lovu: [125 149 145 150]
gik: [167 146 120 139]
Rezi: [ 97 111 124 165]
dolev: [ 46  87 118 134]
diff lovu: [125 150 145 150] : 2, [149]
diff Rezi: [ 97 110 124 165] : 2, [111]
diff Rezi: [ 97 111 125 165] : 3, [124]
diff lovu: [125 149 144 150] : 3, [145]

ked: [129 116 127 171 114 152 139  69  98 182 158  71 155 102  99 145 118 167
 135 162 105  82 109 116 128  81 102 129 145  96 139 157 137 117 114 112
 212  93 118 140 162 100 136 196 140 113 149]
leduf: [140  95 127 165 130 128 163  56  90 173 165  75 143  93 114 133 136 160
 145 167 114 102 111 119 148  70 110 135 141 101 143 146 124 116 113 119
 214  87 127 131 140 109 133 183 142 108 171]
pozas: [181 181 101 114 145 142 127  32  88 197 144 140 149 122  70 139 123 154
 105 112 116 122 188 140 185  49 124 149 184  61 112 144 109  77 152 145
 162  85  88 120 150  55 133 164 161 116 166]
diff ked: [129 116 127 171 114 152 139  69  98 182 158  71 155 102  99 145 118 167
 135 162 105  82 109 116 128  81 102 129 145  96 139 157 137 117 114 112
 212  93 118 140 162 100 136 195 140 113 149] : 44, [196]
diff ked: [129 116 127 171 114 152 139  69  98 182 158  71 155 102  99 145 118 167
 135 162 105  82 109 116 128  81 102 129 145  97 139 157 137 117 114 112
 212  93 118 140 162 100 136 196 140 113 149] : 30, [96]
diff pozas: [181 181 101 114 145 142 127  32  88 197 144 140 149 122  70 139 123 154
 105 112 116 122 188 140 185  49 124 149 184  61 112 144 110  77 152 145
 162  85  88 120 150  55 133 164 161 116 166] : 33, [109]
diff pozas: [181 181 101 114 145 142 127  32  88 197 144 140 149 122  70 139 123 154
 105 112 116 122 188 139 185  49 124 149 184  61 112 144 109  77 152 145
 162  85  88 120 150  55 133 164 161 116 166] : 24, [140]
diff ked: [129 116 127 171 114 152 139  69  98 182 158  71 155 102  99 145 118 167
 135 162 105  82 109 116 128  81 102 129 145  96 139 157 137 117 114 112
 212  92 118 140 162 100 136 196 140 113 149] : 38, [93]
diff leduf: [140  95 127 165 130 128 163  56  90 173 165  75 143  93 114 133 136 160
 145 167 114 102 111 119 148  70 110 134 141 101 143 146 124 116 113 119
 214  87 127 131 140 109 133 183 142 108 171] : 28, [135]

ber: [188  48 178  29  52]
los: [ 59 238  73 173 168]
ture: [ 53 187 104 177 136]
kegun: [ 86 144  84 209 192]
diff los: [ 59 238  73 172 168] : 4, [173]
diff ber: [188  48 178  29  53] : 5, [52]
diff ture: [ 54 187 104 177 136] : 1, [53]
diff kegun: [ 85 144  84 209 192] : 1, [86]
diff los: [ 58 238  73 173 168] : 1, [59]
diff ber: [187  48 178  29  52] : 1, [188]
diff los: [ 59 238  73 173 167] : 5, [168]

zepi: [ 85  87 104  99  92]
fov: [ 96  51  68  77 135]
Bur: [144 148  63 104 151]
Suko: [109  79 103 108  90]
Dofo: [ 86  87 104  99  92]
zuke: [126 190 140 142  99]
Lizos: [144 239  63 104 151]
Fefe: [109 209 127 122  93]
diff zepi: [ 85  87 104  99  91] : 5, [92]
diff Suko: [109  79 103 109  90] : 4, [108]
diff Lizos: [144 239  63 105 151] : 4, [104]

vate: [107 132 126 119 134 117 121 138 182 162 100 166 146 148 126 207 117 124
 180 101  44 120 142  63  62  87 145 119 131]
sosim: [158 133 159 143 104 132 141 118  87 109 154  85 130 111 117  99 127 129
  88 149 196 145 114 183 172 169  90 148  96]
Didi: [146 104 185 128 109 107 159 116 120 142 143 127 163 147 112 156 105 108
 140 120 109 141 112 176  89 139  88 160  85]
diff Didi: [146 104 185 128 109 107 159 116 120 143 143 127 163 147 112 156 105 108
 140 120 109 141 112 176  89 139  88 160  85] : 10, [142]
diff sosim: [158 133 158 143 104 132 141 118  87 109 154  85 130 111 117  99 127 129
  88 149 196 145 114 183 172 169  90 148  96] : 3, [159]

ridek: [117 107 124 126 120 123 124 124 120 125 123 120 125 118 112 118 123 122
 110 121 126 126 107 123 113 125 107 125 126 110 122 118 123 109 110 114
 118 117 125 124 120 118 122 110 109 125 125 108 110 123 123 123 117 126
 109 110 121 123 116 123 125 119]
binas: [168 132 153 102  87  95  94  97 117 129  99  86  93  89 119  90  95  97
 144 170 101  98 152 162 162  99 134 153 101  94  94  86 162 137 158  92
  95 168 100 108  87  84 106 126 148 143  95 135 126  99  97 161  94 112
 143 102  88  99  84 158  98 167]
fila: [175  92 181 111  65  95  90 102 127 154 109  72  83  78  84  85  93 103
 104 194 101 101 124 197 163 105  93 195  98  43  98  71 179 100 168  74
  83 186 107 112  55  59 101  73 115 190  98  96  87 108  96 183  77 134
 111  45  65 105  63 185 101 182]
pupez: [169  97 174 112  77 102  96 104 131 152 109  81  93  82  83  87 101 104
 109 184 108 105 125 187 159 110  98 184 106  59 100  80 176 101 161  75
  82 177 109 118  69  69 110  83 116 178 100  99  87 111 104 179  76 131
 111  62  77 107  70 178 102 175]
mipa: [116 115 128 126 142 137 138 123 135 131 118 134 144 119 101 112 140 118
 126 117 147 136 117 118 120 137 117 117 146 139 123 133 137 108  99 102
  99 111 126 141 144 135 144 132 116 111 127 112  99 126 137 134 102 121
 109 140 143 127 125 129 120 122]
sipa: [123 164  90  95 115  97  99 100  92  82  98 111 104 113 164 115  97  99
 158 108  94  95 152  92 120  93 164  85 101 149  98 110 100 165 125 135
 128 118  97  91 121 118  97 163 158  82 100 164 167  96  99  99 130  87
 162 156 115  93 118  94 102 113]
diff pupez: [169  97 174 112  77 102  96 104 131 151 109  81  93  82  83  87 101 104
 109 184 108 105 125 187 159 110  98 184 106  59 100  80 176 101 161  75
  82 177 109 118  69  69 110  83 116 178 100  99  87 111 104 179  76 131
 111  62  77 107  70 178 102 175] : 10, [152]
diff sipa: [123 164  90  95 115  96  99 100  92  82  98 111 104 113 164 115  97  99
 158 108  94  95 152  92 120  93 164  85 101 149  98 110 100 165 125 135
 128 118  97  91 121 118  97 163 158  82 100 164 167  96  99  99 130  87
 162 156 115  93 118  94 102 113] : 6, [97]
diff ridek: [117 107 124 126 120 123 124 124 120 125 123 120 125 118 112 118 123 122
 110 121 126 126 107 123 113 125 107 125 126 110 122 118 123 109 110 114
 118 117 125 124 120 118 122 110 109 125 125 108 110 123 123 123 117 126
 110 110 121 123 116 123 125 119] : 55, [109]
diff mipa: [116 115 128 126 142 137 138 123 135 131 118 134 144 119 101 112 140 118
 126 117 147 136 117 118 120 137 117 117 146 139 123 133 137 108  99 102
  99 111 125 141 144 135 144 132 116 111 127 112  99 126 137 134 102 121
 109 140 143 127 125 129 120 122] : 39, [126]

Mupiv: [128 128 128 129 132 164 211 223 225 225 223 225 228 225 225 225 224 227
 225 225 228 225 226 225 225 226 226 225]
ruvu: [127 128 128 128 128 126 127 129 128 128 128 128 128 130 128 131 131 143
 191 219 224 227 226 225 224 225 226 224]
Sipef: [128 130 136 173 215 224 223 226 227 226 226 226 225 225 226 225 225 226
 227 227 224 225 226 228 225 223 226 225]
bikid: [128 127 128 128 127 128 128 128 129 128 129 127 127 128 128 129 138 181
 217 225 224 225 226 225 226 226 224 225]
daro: [175 215 227 226 224 224 225 226 225 227 227 225 227 224 225 224 227 226
 226 226 223 225 227 226 224 226 225 227]
vozo: [128 128 128 128 126 128 129 129 128 127 129 128 129 127 129 127 126 129
 128 126 129 140 184 218 223 226 227 224]
Nore: [128 129 127 127 128 125 126 127 127 127 129 128 128 127 128 129 128 129
 130 141 184 217 225 225 227 224 225 227]
zes: [166 212 223 224 228 227 224 226 226 226 225 225 225 226 225 226 226 225
 226 226 225 226 227 225 226 226 224 225]
Tum: [127 128 127 129 128 128 127 129 128 127 127 128 127 130 130 128 128 127
 128 127 127 129 130 138 180 217 223 225]
bor: [128 129 127 128 129 129 130 128 128 126 127 128 128 127 128 127 127 128
 128 128 128 130 127 127 129 142 183 218]
diff vozo: [128 128 128 128 126 128 130 129 128 127 129 128 129 127 129 127 126 129
 128 126 129 140 184 218 223 226 227 224] : 7, [129]
diff bikid: [128 127 128 128 127 128 128 128 129 128 129 127 127 128 128 129 138 181
 218 225 224 225 226 225 226 226 224 225] : 19, [217]
diff Tum: [127 128 127 129 128 128 127 129 128 127 127 128 127 130 131 128 128 127
 128 127 127 129 130 138 180 217 223 225] : 15, [130]
diff vozo: [128 128 128 128 126 128 129 129 128 128 129 128 129 127 129 127 126 129
 128 126 129 140 184 218 223 226 227 224] : 10, [127]
diff zes: [166 212 223 224 228 227 224 226 226 226 225 225 225 226 225 226 226 225
 226 226 225 226 227 225 226 226 224 226] : 28, [225]

netum: [ 83 126 121 151 161 111  38]
Dema: [102 111 121 102 177 127  39]
Lepod: [106  81 132 153 120 171 125]
Loku: [100 103 166 196 166 187 124]
Dizeg: [120 105 154 154 160 143 116]
diff Loku: [100 103 166 197 166 187 124] : 4, [196]
diff netum: [ 83 126 121 151 161 111  39] : 7, [38]
diff netum: [ 83 127 121 151 161 111  38] : 2, [126]
diff Dema: [102 111 121 102 177 127  38] : 7, [39]

Vabo: [ 83  36  86 184]
kikab: [234 108 132  93]
tev: [ 83 108 140 127]
diff kikab: [234 108 131  93] : 3, [132]
diff kikab: [234 108 132  94] : 4, [93]
diff kikab: [234 108 133  93] : 3, [132]
diff tev: [ 83 108 140 128] : 4, [127]
diff Vabo: [ 82  36  86 184] : 1, [83]
diff tev: [ 83 108 140 126] : 4, [127]

pomu: [141 101 201  28 161  40  46 186  87 140  92  85 132  52  34 164 146  31
  30  99  84 201  44 127  28  63 106 184  76 200  70 202  86 108  40 177
 202  91 173  55 195 141  44  59 200  96  49  82  61 183 175 112]
Segi: [ 74  79  89 126 134 147 149 123 153 140  79  82 138  97 117 137  72 117
 137 155 155  89 148 148 127  91  76  80  87  89 153 100  83  78 110  76
  93  80 129 154  81 146 148 153 101  79 150  83  97  77  74  75]
ramet: [219 205 177  86  88  37  30 106  22  53 197 192  51 152 103  72 208 111
  58  28  34 180  33  38  83 169 204 193 182 185  21 158 194 207 130 213
 173 195  82  28 195  53  33  26 157 201  28 189 162 211 215 208]
Zalo: [ 71  79  82 130 121 149 151 112 153 138  81  84 137 102 124 128  71 121
 141 149 149  80 150 144 132  94  76  74  90  80 154  90  83  76 111  68
  83  81 123 153  75 138 150 153  90  80 152  85  97  69  68  75]
feles: [123  93 174  47 150  61  67 169 100 138  87  82 133  60  50 155 127  48
  52 108  96 173  64 129  48  67  96 158  75 172  87 176  82  97  52 151
 174  86 161  74 167 139  64  77 175  89  69  79  65 156 149 101]
Fab: [116 117 119 127 124 130 131 123 132 130 118 118 131 122 127 127 115 125
 129 130 131 118 131 131 127 120 116 116 120 118 132 120 117 115 122 114
 118 117 127 131 117 129 131 132 119 117 131 118 119 115 115 116]
diff ramet: [219 205 177  86  88  37  30 106  22  53 197 192  51 152 103  72 208 111
  58  28  34 180  33  38  83 169 204 193 181 185  21 158 194 207 130 213
 173 195  82  28 195  53  33  26 157 201  28 189 162 211 215 208] : 29, [182]
diff Zalo: [ 71  79  82 130 121 149 151 112 153 138  81  84 137 102 124 128  71 121
 141 149 149  80 150 144 132  94  76  74  90  80 154  90  83  76 111  67
  83  81 123 153  75 138 150 153  90  80 152  85  97  69  68  75] : 36, [68]
diff ramet: [219 205 177  86  88  37  30 106  22  53 197 192  51 152 103  72 208 111
  58  28  34 180  33  38  83 169 204 193 182 185  21 158 194 207 130 213
 173 195  82  28 195  53  33  27 157 201  28 189 162 211 215 208] : 44, [26]
diff pomu: [141 101 201  28 161  40  46 186  87 140  92  85 132  52  34 164 146  31
  30  99  84 201  44 127  28  63 106 184  76 200  70 202  86 108  40 177
 202  91 173  55 195 141  44  59 200  96  49  82  61 184 175 112] : 50, [183]
diff ramet: [219 205 177  86  88  37  30 106  22  53 197 192  51 152 103  72 208 111
  58  28  34 180  33  38  83 169 205 193 182 185  21 158 194 207 130 213
 173 195  82  28 195  53  33  26 157 201  28 189 162 211 215 208] : 27, [204]
diff ramet: [219 205 177  86  88  37  30 106  22  53 197 192  51 152 103  72 208 111
  58  28  34 180  33  38  83 170 204 193 182 185  21 158 194 207 130 213
 173 195  82  28 195  53  33  26 157 201  28 189 162 211 215 208] : 26, [169]
diff Fab: [116 117 119 127 124 130 131 123 132 130 118 118 131 122 127 127 115 125
 129 130 131 117 131 131 127 120 116 116 120 118 132 120 117 115 122 114
 118 117 127 131 117 129 131 132 119 117 131 118 119 115 115 116] : 22, [118]

pese: [160 101 182 101]
Nafu: [160 101 182 160]
zuv: [ 83 111 188  90]
debo: [124 166  27 177]
Deti: [155 148  88 133]
nipor: [225 119 120 189]
diff pese: [160 100 182 101] : 2, [101]
diff Nafu: [160 102 182 160] : 2, [101]
diff pese: [160 102 182 101] : 2, [101]

veb: [134 104 106  86 153 144 125 134 167 141 133  86  88 118 156 131 137 179
 164 124  75 216  90  97 100 104 101  93 148 139 141 116 167 116 121 133
 123 152 114 103 164 118 124 123 120]
bofol: [148 180 104 146 109 123 124 123  48 120 136 152 106 135 126 141 156  74
 137 108 155 113 126  61 139 114 156 164 173  86 142 128 166 100 115 137
 111  85 156 129 154 150 110 127 132]
lolu: [125 108 137 113 161 128 159 131 179 112 108 144 123 156 130 135 107 175
 122 164 121 172 109 137  95 170 104 129  85 191 124  87 154 167 114 117
 150 172 101 139 169  77 148 119 115]
sifes: [140 129 136 142  93 143 110 134 139 118 144 104 169 113  94 123 132  87
  86 125 157  61 156 175 154 125 140 100 155 105  85 158  67 107 151  95
  98 112 105 121  71 151 124 145 119]
kuf: [ 89 104 169 147 141 103 139 120 145 138 107 159 162 129 129 111  90 152
 118 142 130  92 156 193 136 156 124 150  49 160 138 130  87 174 138 147
 171 146 144 154  91 116 149 122 145]
lup: [103 110 159 138 155 108 157 123 157 121 101 169 145 151 130 124  93 164
 117 160 133 127 135 165 114 174 116 155  51 184 135 103 124 182 121 136
 170 161 126 155 136  89 153 118 132]
diff lolu: [125 108 137 113 161 128 159 131 179 112 108 144 123 156 130 135 107 175
 122 164 121 172 109 137  95 170 104 129  85 191 124  87 154 167 114 117
 149 172 101 139 169  77 148 119 115] : 37, [150]
diff kuf: [ 89 104 169 147 141 103 138 120 145 138 107 159 162 129 129 111  90 152
 118 142 130  92 156 193 136 156 124 150  49 160 138 130  87 174 138 147
 171 146 144 154  91 116 149 122 145] : 7, [139]
diff bofol: [148 180 104 146 109 123 124 123  48 120 136 152 106 135 126 141 156  74
 137 108 155 113 126  61 139 114 156 163 173  86 142 128 166 100 115 137
 111  85 156 129 154 150 110 127 132] : 28, [164]
diff bofol: [148 180 104 146 109 123 124 123  48 120 136 152 106 135 126 141 156  74
 137 108 155 113 126  61 139 114 156 164 173  86 142 128 166 100 115 137
 111  85 155 129 154 150 110 127 132] : 39, [156]

moniz: [ 98 150 126 126 128 143 112 138 170 154 161 118 148  79 163 110 118 113
 129  89 128 117 167 129 142 132 170]
fipu: [128  91 160 126 137 140 171 118 148  80 102 129  91 142 142 209  84 114
 176 179 142 145 144 165 136 146 137]
Sar: [115 138 160 121 128 151 127 135 139 100 148 186  77 120 134  82 148 122
 143 113 126 101  99 132 112 131  98]
Zibel: [131 137 116 106 119 145 101 154 143  65 139 143 169 147 182 150 162 156
  93 108 140 206 165 135 131 130  98]
lam: [ 52  95  88 117 112 161  85 179 138  93 117 156 134 147 107 150  95  91
 136  83 123 143 158 134 118 167  77]
vik: [ 71 146 153 164  90 103  59 154 141 144 119 156 140 135 148  78 119 112
  51  69 166 151 180 137 124 139  92]
diff fipu: [128  91 160 126 137 140 171 118 148  80 102 129  91 142 142 209  84 113
 176 179 142 145 144 165 136 146 137] : 18, [114]
diff lam: [ 52  95  88 117 113 161  85 179 138  93 117 156 134 147 107 150  95  91
 136  83 123 143 158 134 118 167  77] : 5, [112]
diff vik: [ 71 146 153 164  90 103  60 154 141 144 119 156 140 135 148  78 119 112
  51  69 166 151 180 137 124 139  92] : 7, [59]
diff moniz: [ 98 150 126 126 128 143 112 138 170 154 161 118 148  79 164 110 118 113
 129  89 128 117 167 129 142 132 170] : 15, [163]
diff moniz: [ 98 150 126 126 128 143 112 138 170 154 161 118 148  79 163 110 118 113
 129  89 128 116 167 129 142 132 170] : 22, [117]

tet: [ 53 190  71 128 122  92 166]
fefer: [142 134  55 191  88  76  58]
kudes: [ 70 166 108  43 170 202 212]
tona: [ 70 166 108  43 204 168 106]
diff tona: [ 70 166 107  43 204 168 106] : 3, [108]
diff fefer: [142 134  55 191  87  76  58] : 5, [88]

